A small network was shown many inputs. Here are its activations along a few directions, one row for each input.
In each table, some parts of the input vary, and every possible input appears once, in random order.
A made-up example of a description, with smaller parts first: ring(8) and (point or line(9) or (values(3) and line(4))).
Shared parts are said once, and a part with two or three values counts as separate values.

Other details of the inputs vary at random and push rows far along three fixed directions, the same in every table; ignore that.

A family of inputs:
r1: -30 4 3 -3 3 -10 -13 22 -34 -16 -12
r2: -19 1 16 -25 27 -1 -11 -41 4 11 16
r3: 39 -21 -14 11 -4 4 -8 -10 16 7 15
r4: -1 24 16 17 -7 9 26 7 1 -4 -42
r5: 4 4 11 14 -4 7 28 23 -12 -15 1
r6: 14 -2 -24 0 9 20 -21 1 14 8 -7
r7: 25 -14 -26 -7 4 -7 -18 -17 27 20 20
r8: 14 12 -4 14 -29 0 3 16 10 -3 -22
r9: 29 -21 -38 -8 -3 9 -33 16 9 0 33
r10: 27 -13 -36 -21 -2 2 -46 -16 -12 -20 28
r11: -42 -4 19 -7 1 -22 15 6 -16 1 1
r12: 12 24 5 -7 34 7 8 -28 13 -2 1
r13: 27 -17 -11 -7 -1 5 -20 -33 5 1 6
r14: -28 -9 -14 -17 8 -13 -29 23 -29 -18 21
r15: -22 -8 9 17 -2 16 21 34 -21 -9 -15
r16: 28 -33 -23 -1 2 8 -19 -5 12 10 23
r17: -8 -8 22 9 -12 -5 22 -1 -15 -6 -12
r18: 40 28 -10 13 -12 6 4 -1 55 19 -12
r19: 1 -44 -5 24 -24 11 3 32 -9 0 -2
r20: 25 11 -15 5 -22 25 -10 4 47 23 -6
r21: -5 16 14 -11 -1 6 7 -13 -18 -17 -2
r22: -8 26 8 -25 16 20 -3 -30 19 9 3
r23: -1 14 13 -16 25 -18 4 -37 3 4 22
r24: -18 -24 -9 -9 13 -25 -5 10 -24 -7 28
r25: -9 8 17 -16 7 2 -4 -42 11 11 -4
r26: -4 23 17 -7 11 -9 14 0 -4 -13 12
r27: 23 18 -18 11 -11 18 -14 6 50 31 -24
r28: 15 -40 -33 17 -19 23 -22 34 -29 -17 -1
r29: 32 6 -21 -16 13 24 -17 -21 30 12 19
r30: -28 -13 12 17 -26 -12 18 22 -19 -2 -19
r31: -1 -15 1 19 -8 -18 21 21 -10 -6 2
r32: -17 27 18 11 -26 1 14 18 11 5 -32
r33: -11 21 15 16 -9 16 19 12 5 3 -44
r34: 5 3 14 -15 32 -9 1 -38 -1 -3 19
r35: -1 -9 5 16 -7 -20 23 18 -7 -4 3
r36: 24 -42 -35 21 -6 20 -9 48 -15 -11 13
r37: -17 -8 -14 -16 16 -18 -20 28 -26 -18 30
r38: 2 30 17 20 0 -6 26 24 11 2 -24
r39: -19 2 18 -7 12 -13 16 -6 -1 9 16
r40: -7 3 0 -22 14 -23 -13 -41 -13 -7 10
r41: -15 -6 -14 -11 26 -16 -21 28 -29 -14 20
r42: -9 19 21 10 -23 21 23 10 3 0 -25
r43: -18 11 27 11 -23 -1 24 -2 6 13 -21
r44: -2 -10 4 12 -20 4 10 7 15 19 -3
r45: -16 -19 11 -13 21 -12 3 -4 -19 -4 26
r46: 1 -41 -25 11 -29 -10 -21 22 -21 -5 7
r47: -7 32 7 -25 4 6 -13 -32 14 3 -3
r48: -31 0 12 -8 4 -15 7 -10 0 10 2
r49: -5 12 11 -5 13 7 7 -14 -20 -17 -10
r50: -29 -19 22 -5 -1 -5 4 -3 -33 -13 -1
r51: 25 14 -1 8 -23 -2 8 -28 40 24 -20
r52: -10 26 13 -9 42 -7 8 -17 -6 -9 -2
r53: 18 -3 -14 22 0 17 11 29 18 8 -16
r54: 9 0 9 13 -25 -2 16 -6 7 8 -13
r55: -4 23 -3 -22 23 -13 -25 -24 -14 -10 -1
Each input here is: ring(5) and (line(5) or ring(6)).
The inputs of r32 and r8 match in every part but the ring(5) part. If r43 is changed in the same way as r32 into r8, which row does it become?
Answer: r54
The inputs of r18 and r37 match in every part but the ring(5) part. If r12 is changed in the same way as r18 into r37, which row does it become?
Answer: r36
Start at r1 and move only the ring(6) part, one step at a time. The first step leads to r33. Which rows follow, in order?
Answer: r28, r42, r47, r32
Which other rows agree with r15 in the ring(5) part? List them by row number.
Answer: r2, r6, r11, r14, r19, r20, r22, r27, r44, r48
Start at r21 and move only the ring(6) part, one step at a time. The first step leads to r49. Which rows follow, in order?
Answer: r4, r55, r8, r10
